Small tables with named rows and columns. After each table, cells are looked up by row and column.

pato
|  | gebazir | ses | fik | solibe |
|---|---|---|---|---|
| vul | 563 | 952 | 540 | 257 |
| beno | 522 | 57 | 564 | 739 |
| voval | 614 | 936 | 475 | 357 |
| soli | 654 | 605 | 480 | 839 |
| zatot | 590 | 472 | 618 | 670 |
| tesi | 540 | 188 | 540 | 675 |
| telobez | 578 | 617 | 561 | 668 |
| lugubos | 546 | 400 | 558 | 601 |
| nobi | 594 | 338 | 584 | 584 |

solibe of zatot is 670
solibe of soli is 839
ses of nobi is 338
gebazir of telobez is 578
ses of zatot is 472
solibe of telobez is 668
solibe of tesi is 675
solibe of nobi is 584
fik of beno is 564
gebazir of beno is 522
gebazir of nobi is 594
gebazir of vul is 563
gebazir of lugubos is 546
fik of telobez is 561
ses of tesi is 188
ses of voval is 936
Which row has the largest ses? vul

kuf:
|  | bezar | luzu | zurog | duguma | zir | kat | ratupon |
|---|---|---|---|---|---|---|---|
| non | 608 | 655 | 606 | 655 | 656 | 671 | 599 |
| latu | 695 | 621 | 657 | 692 | 615 | 682 | 676 |
| tigab | 790 | 621 | 678 | 645 | 662 | 642 | 712 |
| melaluf | 669 | 574 | 624 | 649 | 697 | 606 | 623 |
| fav | 759 | 541 | 579 | 616 | 457 | 474 | 633 |
| nise | 644 | 610 | 742 | 669 | 620 | 619 | 625 |
| timup | 852 | 200 | 509 | 662 | 384 | 323 | 452 |
| vezugol | 638 | 715 | 651 | 669 | 671 | 649 | 609 |
| losef | 646 | 692 | 621 | 625 | 618 | 597 | 658 |
| kam | 677 | 609 | 670 | 632 | 757 | 669 | 632 |
| ligos | 654 | 674 | 618 | 640 | 660 | 660 | 587 |
| nidug | 715 | 665 | 716 | 685 | 710 | 629 | 632 |
| loti | 627 | 711 | 627 | 675 | 680 | 673 | 626 |
| zoz | 606 | 677 | 631 | 633 | 682 | 656 | 651 |

duguma of timup: 662
luzu of tigab: 621
kat of loti: 673
bezar of nidug: 715
ratupon of tigab: 712
zir of zoz: 682
ratupon of fav: 633
luzu of losef: 692
duguma of kam: 632
zurog of tigab: 678
kat of ligos: 660
luzu of nidug: 665

zof:
|  | teg | gon | biveran | dosunot | dav | valug | dok |
|---|---|---|---|---|---|---|---|
| foge | 31.789 | 40.336 | 22.441 | 31.866 | 42.835 | 28.043 | 52.788 |
| zos | 61.479 | 52.024 | 39.219 | 45.013 | 56.726 | 48.214 | 28.237 |
| lum | 58.892 | 59.456 | 31.773 | 32.740 | 44.027 | 56.575 | 44.440 |
| tud | 58.687 | 54.647 | 35.329 | 87.387 | 42.524 | 33.675 | 47.165 |
| buguf | 53.416 | 46.554 | 26.326 | 43.031 | 62.212 | 33.702 | 30.426 |
| fuvu | 25.222 | 18.837 | 60.659 | 43.034 | 54.033 | 32.898 | 26.841 |
| lepan | 70.635 | 62.849 | 28.172 | 60.359 | 50.499 | 40.814 | 40.302 |
| voku | 30.109 | 36.008 | 29.517 | 14.097 | 47.377 | 37.575 | 42.959 |
| rerimo | 32.988 | 24.209 | 46.220 | 41.224 | 61.933 | 29.745 | 22.206 |
| piroz | 43.534 | 54.443 | 20.410 | 31.331 | 28.574 | 39.357 | 69.040 |

teg of zos = 61.479
teg of lum = 58.892
dosunot of voku = 14.097
biveran of lum = 31.773
biveran of voku = 29.517
dosunot of zos = 45.013
dok of lum = 44.440
dok of piroz = 69.040
dav of foge = 42.835
valug of fuvu = 32.898
dav of piroz = 28.574
Which row has the largest biveran? fuvu

lud =
	segopo	mut	givikof	vif
nare	978	447	400	267
kolaz	650	459	426	331
zin	389	512	532	596
keban	424	502	514	563
tov	778	433	907	197

givikof of keban: 514
segopo of kolaz: 650
givikof of kolaz: 426
vif of kolaz: 331
vif of keban: 563
vif of nare: 267
mut of zin: 512
segopo of nare: 978
vif of tov: 197
segopo of tov: 778
segopo of keban: 424
segopo of zin: 389

Table vuva
          gid   rir   vam  dizilaf
gogotez  3521  4145  3554     4392
tugasas  3915  3970  4370     4215
vigap    2851  3522  2714     3981
kap      4739  3517  3024     4627
damitu   3624  3921  4685     4340
kuda     5159  4574  3546     4183
fuserus  2828  3144  2149     4051
bub      4675  3944  4623     3836
tam      5283  2732  3976     3962
kupimev  5689  3901  7483     4119
boniru   4174  4622  3801     5058
vimed    4842  4672  7777     4854

rir of gogotez is 4145
gid of kuda is 5159
vam of boniru is 3801
rir of vimed is 4672
gid of boniru is 4174
rir of tugasas is 3970
vam of kupimev is 7483
dizilaf of damitu is 4340
rir of damitu is 3921
vam of vigap is 2714
vam of gogotez is 3554
gid of kupimev is 5689
rir of boniru is 4622
vam of kuda is 3546
Which row has the largest gid? kupimev

fuf:
,pob,vufo,gor,zedati,sev,taf
rav,0.1,4.1,1.8,9.2,7.6,3.7
dur,6.2,9.7,4.4,6.7,5.6,3.4
neb,3.0,2.6,0.4,3.0,2.5,4.0

dur, taf -> 3.4
dur, gor -> 4.4
rav, zedati -> 9.2
dur, sev -> 5.6
neb, gor -> 0.4
neb, zedati -> 3.0
neb, taf -> 4.0
rav, vufo -> 4.1
rav, gor -> 1.8
rav, pob -> 0.1
rav, taf -> 3.7
dur, vufo -> 9.7
rav, sev -> 7.6

Table rakire
,lof,vifiku,bizu,buvoge,fof,numezo,telital,paz
robupe,125,112,95,101,84,180,79,171
raf,137,119,152,113,139,99,110,150
lur,113,109,84,124,84,167,102,162
visavo,127,126,68,123,70,195,96,169
pobutu,162,152,185,126,170,62,137,84
gakilok,166,176,207,138,193,44,170,70
guz,107,103,104,101,104,181,104,161
bunoduf,117,145,154,136,188,102,208,46
galesi,187,174,220,113,183,44,123,99
vup,135,127,130,119,127,124,117,152

What is the lof of robupe in rakire?
125
What is the lof of galesi in rakire?
187
What is the buvoge of raf in rakire?
113
What is the paz of robupe in rakire?
171
What is the fof of galesi in rakire?
183
What is the paz of visavo in rakire?
169
What is the lof of pobutu in rakire?
162
What is the buvoge of bunoduf in rakire?
136
What is the vifiku of raf in rakire?
119

pilutar =
columns: sureki, pomev, pudidat, ser, toleme, fezu
gesa: [496, 225, 664, 661, 634, 588]
tepadi: [576, 114, 612, 869, 490, 677]
kul: [821, 523, 684, 667, 406, 478]
gapus: [539, -171, 714, 846, 272, 990]
nis: [619, 699, 505, 411, 516, 489]
bok: [550, 111, 609, 629, 423, 592]
vozuz: [822, 857, 264, 474, 927, 788]
pagiz: [443, 213, 656, 755, 623, 611]
kaporaz: [820, 702, 741, -784, 165, 175]

kaporaz, ser -> -784
tepadi, fezu -> 677
kaporaz, toleme -> 165
bok, fezu -> 592
nis, sureki -> 619
tepadi, toleme -> 490
gapus, toleme -> 272
nis, toleme -> 516
vozuz, toleme -> 927
nis, pudidat -> 505
pagiz, sureki -> 443
gesa, pomev -> 225
kaporaz, pudidat -> 741
gapus, sureki -> 539
bok, toleme -> 423
Row with the largest toleme: vozuz

zib =
cols = latodor, pab, kotezo, guni, rusu, ruk, gitil, lilo, ziv
viset: [189, 65, 60, 170, 54, 137, 134, 113, 4]
fized: [160, 65, 78, 155, 54, 118, 97, 88, 20]
mut: [197, 65, 78, 170, 54, 138, 134, 113, 4]

fized, pab => 65
fized, ruk => 118
mut, ziv => 4
fized, guni => 155
viset, latodor => 189
mut, lilo => 113
viset, ruk => 137
fized, rusu => 54
viset, lilo => 113
mut, pab => 65
fized, kotezo => 78
viset, kotezo => 60
mut, rusu => 54
mut, latodor => 197
fized, lilo => 88
viset, ziv => 4

taporop =
            vam  zakopi
vazef     13.70   -4.17
muvit     -8.25   51.23
benem     -8.93  -62.93
lirapu    -5.85   -6.05
lirupev  -63.27   -7.80
tenuki    -5.67   -8.15
fino      -3.17   -5.77
tilot     -9.03   -2.87
tozotov   -8.97   -5.14
liv       -7.41  -20.51
pitesum   -7.86   -3.52
zomivub  -12.73   -0.65
gib       -5.33   -5.38

What is the zakopi of liv in taporop? -20.51
What is the vam of fino in taporop? -3.17
What is the vam of vazef in taporop? 13.70
What is the vam of lirapu in taporop? -5.85
What is the zakopi of lirupev in taporop? -7.80
What is the vam of tilot in taporop? -9.03
What is the vam of muvit in taporop? -8.25
What is the vam of liv in taporop? -7.41
Which row has the largest zakopi? muvit

Table tiramup
,vas,lep,rumigi,famub,ragov,sur,lerab,lagim
detumos,69,78,193,107,218,49,188,42
bas,104,133,33,140,60,186,134,120
dasi,130,114,173,102,157,68,111,107
selu,158,160,45,130,32,177,72,166
vifa,122,95,176,97,152,68,92,125
luv,191,153,167,96,112,74,44,159
tad,44,75,68,133,116,158,174,86
nuz,107,111,137,114,144,98,137,95
vur,84,113,55,136,88,168,151,104

famub of vur: 136
lerab of nuz: 137
vas of vur: 84
sur of vifa: 68
lep of detumos: 78
sur of dasi: 68
famub of luv: 96
lep of vifa: 95
lagim of nuz: 95
famub of vifa: 97
ragov of vifa: 152

